These are the activations of a small neural network, seen along a few directions. Each row is one input.
In each table, some parts of the input vary, and every possible input appears once, in random order.
Descriptions start from the smaller parts, as in this example, which fits no table here: one of 6 places along a line, together with either a single point or one of 11 places around a ring or (one of 2 separate values, together with one of 8 places around a ring).
Shared parts are said once, and a part with two or three values counts as separate values.
In the rows, 128 means zero.

Other details of the inputs shift rows strongly along two fixed directions, in all tables alike. That doesn't count.

Rows:
x1: [218  75 145 119 114 125 151 110  80 109 136  60 169 165 115]
x2: [ 97 146 139 125 128 132 120 132 143 123 131 130 125 122 138]
x3: [110 132 120 126 138 120 111 142 138 125 126 142 132 130 132]
x4: [111 145 122 149 145 133 108 118 130 122 113 126 113 128 126]
x5: [108 143 125 145 145 130 111 125 138 127 115 133 117 129 135]
x6: [ 97 138 124 126 135 140 129 123 140 133 131 139 126 130 126]
x7: [114 127 113 136 147 125 110 134 137 126 113 142 120 134 127]
x8: [104 132 120 122 129 126 114 142 139 128 125 141 135 127 132]
x9: [190 120 131 132  90  95 157 145 122 147 117 147  98 118 113]
x10: [121  96 143 105 154 160 125 111 107 101 164  61 207 173 140]
x11: [114 130 116 131 146 123 107 144 138 124 122 141 128 133 131]
x12: [182 124 133 145  90 113 169 127 123 155 111 157  93 124 113]
x13: [102 131 112 125 136 132 116 129 132 127 115 137 124 126 126]
x14: [114 139 116 126 144 131 116 143 131 130 140 145 124 128 136]
x15: [115 131 108 127 149 122 107 142 130 127 125 138 115 126 129]
x16: [105 145 136 132 135 125 115 135 138 126 129 135 127 124 139]
x17: [110 140 121 144 146 131 113 122 127 126 117 128 113 128 130]
x18: [102 138 122 118 138 137 122 134 128 135 142 139 129 121 130]
x19: [160 103 134 135  78 123 166 112 160 148 117 151 111  77 119]
x20: [115 146 116 131 142 133 112 139 132 123 136 145 122 127 130]
x21: [111  90 132 116 136 155 117 108 154 113 150  99 182 111 145]
x22: [114 149 118 141 145 126 108 130 126 119 126 125 114 121 129]
x23: [103 143 131 137 139 128 115 123 137 126 120 133 122 127 137]
x24: [ 98 141 129 131 135 135 119 121 129 127 117 129 120 121 132]
x25: [106 136 113 115 134 126 115 136 136 126 133 132 120 123 129]
x26: [182 127 141 126  82 105 171 139 119 154 135 151 105 118 116]
x27: [124  87 131 111 157 152 111 108 103  96 138  61 206 174 141]
x28: [109  87 124 116 151 160 123  98 147 107 137  92 180 113 139]
x29: [ 97 136 123 128 136 140 126 127 135 136 127 144 130 128 130]
x30: [104 146 127 128 142 123 114 134 125 124 133 131 117 118 136]
x31: [ 97 144 135 130 130 134 121 120 141 124 121 129 120 125 136]
x32: [186 124 136 141  88 101 153 138 127 141 107 151  98 122 106]
x33: [143  95 143 115 166 146 111 114  91  89 158  40 204 172 148]
x34: [113 150 129 144 142 130 108 131 141 120 120 130 123 127 133]
x35: [109 115 121 116 136 138 126 119 164 130 135 134 139  86 135]
x36: [ 96 139 120 125 138 142 129 121 135 133 130 137 121 127 122]
x37: [172 129 157 133  75 109 168 132 124 147 117 136 109 113 121]
x38: [111 127 108 135 152 129 109 132 130 125 114 138 116 133 124]
x39: [105 117 125 117 128 138 121 124 171 132 141 139 139  85 139]
x40: [ 96 144 129 129 134 135 121 118 134 124 121 126 116 122 131]
x41: [104 137 117 130 145 138 122 125 129 133 129 143 122 131 128]
x42: [116 131 118 139 146 128 105 129 136 120 110 141 119 136 121]
x43: [100 133 117 126 133 129 117 128 142 124 119 137 124 129 128]
x44: [ 97 138 119 127 139 142 126 124 130 135 126 142 125 125 126]
x45: [108 130 112 129 144 127 113 130 131 125 117 138 121 131 126]
x46: [101 140 126 117 133 134 124 142 134 136 145 144 131 122 132]
x47: [184 133 138 144  84 112 164 133 126 147 115 158  97 122 111]
x48: [107 139 119 121 143 132 119 135 128 133 142 143 124 125 132]
x49: [134  91 127 120 173 162 116 103  93 100 146  64 192 178 139]
x50: [ 99 141 134 132 132 135 119 123 136 128 117 131 126 123 137]
x51: [112 134 112 121 143 121 110 139 130 126 130 137 122 126 131]
x52: [100 147 137 120 130 126 120 137 136 122 139 128 121 118 137]
x53: [190 124 133 135  89  99 152 141 122 140 115 147  95 118 107]
x54: [115 138 120 140 145 141 115 123 133 124 119 144 122 138 128]
x55: [144  96 145 130 166 156 108  92  99  88 137  41 202 182 142]
x56: [183 121 138 120  73 100 167 137 124 146 127 136 105 117 112]
x57: [113 139 115 140 148 142 115 122 127 125 120 142 116 134 123]
x58: [114 130 112 137 150 131 105 128 129 119 111 137 115 134 118]
x59: [101 134 121 121 129 127 116 139 143 125 129 137 130 128 130]
x60: [114 143 113 132 146 136 111 132 127 125 133 142 118 126 127]
x61: [206  81 167 109 100 129 170  99  76 110 150  41 178 160 127]
x62: [207  73 153 104  99 123 161 116  85 116 146  58 189 163 127]
x63: [103 132 113 123 135 132 119 125 135 124 119 132 121 128 124]
x64: [106 146 133 126 138 120 114 140 131 123 137 132 124 120 138]
x65: [180 130 137 141  95 103 158 131 111 143 120 130  94 114 117]
x66: [178 127 146 142  85 106 167 117 114 147 110 133  96 118 114]
x67: [108 130 116 130 141 124 112 132 137 125 117 142 126 132 129]
x68: [114 137 120 132 142 135 119 139 135 131 132 147 128 133 135]
x69: [ 98 143 126 115 133 134 125 139 139 133 150 139 127 124 128]
x70: [180 123 143 122  79 113 179 126 117 155 136 136 104 117 106]
x71: [179 141 139 145  91 102 154 134 122 138 119 135  96 112 115]
x72: [188 124 131 135  90 109 167 133 113 154 125 149  93 117 114]
x73: [211  81 165 127 113 130 158 105  85 110 140  46 188 170 132]
x74: [111 135 117 119 140 118 110 146 135 125 134 140 128 127 134]
x75: [107 139 125 126 136 132 123 139 136 133 138 148 132 131 134]
x76: [100 146 136 121 131 126 118 141 133 126 135 134 124 115 138]
x77: [178 125 139 139  83 111 174 125 123 156 116 156 100 123 113]
x78: [ 98 138 127 123 132 137 125 139 137 136 137 146 135 126 132]
x79: [ 99 145 130 123 135 128 117 134 127 126 131 131 119 114 136]
x80: [186 117 133 123  76 102 166 133 116 150 118 139 103 115 112]
Each input here is: one of 5 places around a ring, together with either a single point or (one of 3 separate values, together with one of 5 places along a line).
Question: The inputs of x49 and x12 match in every part but the place on the ring of 5. If x45 is changed in the same way as x49 into x12, which row does it become?
Answer: x67
Question: The inputs of x43 and x59 match in every part but the place on the ring of 5. If x5 is changed in the same way as x43 into x59, which row does it become?
Answer: x73
Question: The inputs of x53 and x58 match in every part but the place on the ring of 5. If x62 is changed in the same way as x53 into x58, which row does it become?
Answer: x13
Question: A walk changes only the place on the line of 5. It starts at x71 and steps to x33. List the rest of the walk in order.
Answer: x64, x76, x52
Question: Which other rows does x58 become when the choice among 3 separate values takes its other values? List them by row number.
Answer: x4, x57
Question: A walk changes only the place on the ring of 5. It starts at x15 and steps to x9. List the rest of the walk in order.
Answer: x11, x7, x38
Question: Which other rows does x27 become when the choice among 3 separate values takes its other values? List them by row number.
Answer: x29, x50

Rows:
x81: [138 130 119 135 140 124 119 135 113 126 125 130 121 135 125]
x82: [121 126 124 120 124 127 134 130 129 135 131 135 130 124 126]
x83: [124 130 129 131 126 129 129 126 134 129 131 126 125 114 133]
x84: [123 143 130 136 127 124 126 130 123 127 120 131 115 141 125]
x85: [125 127 130 125 128 125 130 130 132 130 131 127 125 117 133]
x86: [130 129 129 132 122 126 129 122 137 124 125 125 125 115 128]
x87: [126 132 127 122 124 131 133 133 135 133 138 135 128 124 126]
x88: [133 131 117 140 140 120 116 133 126 128 114 135 117 139 123]
x89: [133 129 116 136 139 127 123 129 118 128 122 134 119 142 125]
x90: [126 141 133 138 127 120 124 134 122 128 120 127 118 140 127]
x91: [130 128 128 126 122 126 128 136 137 128 131 134 129 122 129]
x92: [123 129 128 133 123 134 129 117 136 130 120 129 122 119 126]
x93: [121 128 123 116 124 126 129 133 131 131 137 131 128 124 125]
x94: [124 123 125 124 122 124 127 133 132 131 123 136 128 123 129]
x95: [125 129 127 126 124 132 137 130 132 135 133 137 132 126 128]
x96: [125 129 129 134 124 129 127 119 137 129 120 129 126 117 130]
x97: [126 129 131 126 128 126 128 133 135 132 137 133 129 120 133]
x98: [126 126 131 131 126 128 127 127 137 130 125 137 130 122 131]
x99: [121 127 130 126 128 132 134 123 130 133 127 130 125 121 129]
x100: [135 129 116 137 137 124 120 128 125 126 115 134 116 144 122]
x101: [125 142 132 133 128 124 131 129 117 129 126 130 120 140 129]
x102: [136 132 117 133 138 128 121 131 116 125 125 134 116 136 123]
x103: [122 126 128 128 126 132 131 121 134 130 120 131 124 122 126]
x104: [245  63 164 111  72 113 187 107  81 124 139  59 173 156 115]
x105: [126 127 125 117 122 121 129 137 130 133 135 131 128 121 131]
x106: [125 126 130 130 125 132 130 124 136 131 125 137 128 124 126]
x107: [128 131 128 123 124 126 130 137 135 133 137 135 129 122 132]
x108: [125 129 130 125 127 130 131 128 134 131 137 133 127 122 126]
x109: [129 142 135 130 130 123 125 136 113 128 130 126 122 135 131]
x110: [139 131 119 137 139 121 117 134 120 122 119 129 120 136 121]
x111: [123 123 124 123 122 129 131 128 131 130 124 135 129 126 124]
x112: [126 126 128 129 125 130 127 132 136 130 126 137 132 125 131]
x113: [122 128 130 128 128 132 134 125 133 135 132 136 130 123 129]
x114: [127 126 130 126 126 123 128 128 136 125 125 127 125 117 129]
x115: [129 127 131 128 125 125 127 130 137 126 131 132 128 120 129]
x116: [122 130 128 130 126 134 130 122 133 129 132 127 122 117 127]
x117: [125 127 127 128 123 134 132 128 135 131 127 138 130 127 125]
x118: [ 68 103 124 109 204 180  78 101 113  82 159  49 219 170 158]
x119: [128 143 134 133 128 121 122 136 119 124 124 126 119 135 126]
x120: [126 145 132 128 129 126 127 131 116 127 129 130 117 135 128]
x121: [123 126 129 129 127 127 127 125 136 129 119 131 125 119 131]
x122: [122 128 129 124 128 130 132 126 132 130 132 128 123 120 126]
Question: The inputs of x101 and x119 match in every part but one. If x118 is changed in the same way as x101 into x119, which row does it become?
Answer: x86
Question: The inputs of x111 and x82 match in every part but one. If x100 is changed in the same way as x111 into x82, which row does it become?
Answer: x89
Question: Describe the family of inputs behind these rows.
Answer: one of 6 places around a ring, together with either one of 2 separate values or one of 5 places along a line
Question: Which other rows does x87 become when the place on the ring of 6 takes its other values? List them by row number.
Answer: x91, x95, x107, x112, x117
Question: Which other rows does x121 become when the place on the line of 5 takes its other values? List them by row number.
Answer: x94, x96, x98, x112
Question: Which other rows agree with x120 in the place on the ring of 6? List them by row number.
Answer: x87, x93, x102, x108, x116, x122
